m =
[[131 135 125 130 131 139 123 126 144 126 140 131 137 130 122]
 [140 132 138 110 124 150 136 128 111 134 138 135 133 127 118]
 [149 142 140 132 128 124 129 118 130 115 115 119 137 130 111]
 [118 137 122 128 119 123 141 134 125 121 119 115 121 119 138]
 [134 129 139 126 134 124 125 125 117 129 120 132 133 126 134]
 [130 121 134 133 136 120 116 124 128 132 120 135 132 129 133]
 [129 137 129 126 115 125 140 131 121 120 119 116 122 124 124]]
Give the largest entry in the last row.
Answer: 140
The 4th entry, reading row by row -> 130
The smallest entry in the last row is 115
Give the smallest entry in the first column.
Answer: 118
The entry just left of the smallest entry -> 138
The first entry in reading order is 131
The second entry on the main diagonal is 132
Give the maximum.
Answer: 150
The fifth-last entry, reading row by row -> 119
Give the entry directly above the largest entry.
Answer: 139
The largest entry in the last column -> 138
Give the smallest entry in the last column.
Answer: 111
The 5th entry, reading row by row is 131
The entry in the bottom-right corner is 124
The first entry on the diagonal from the top-right corner is 122
The second entry, reading row by row -> 135
Give the largest entry in the first row.
Answer: 144
The 2nd-last entry, reading row by row: 124
The entry just right of the centre entry: 125
Give the bottom-left entry.
Answer: 129
The 3rd entry on the main diagonal: 140
Give the entry directly above the centre entry.
Answer: 118
The largest entry in the first column -> 149
Give the third-last entry, reading row by row.
Answer: 122
Give the entry directly below the centre entry.
Answer: 125
The entry directly below 110 -> 132
The last entry of the largest entry's row -> 118
The 3rd entry in reading order: 125
The bottom entry of the column that holds the smallest entry is 126
Give the entry at the centre.
Answer: 134
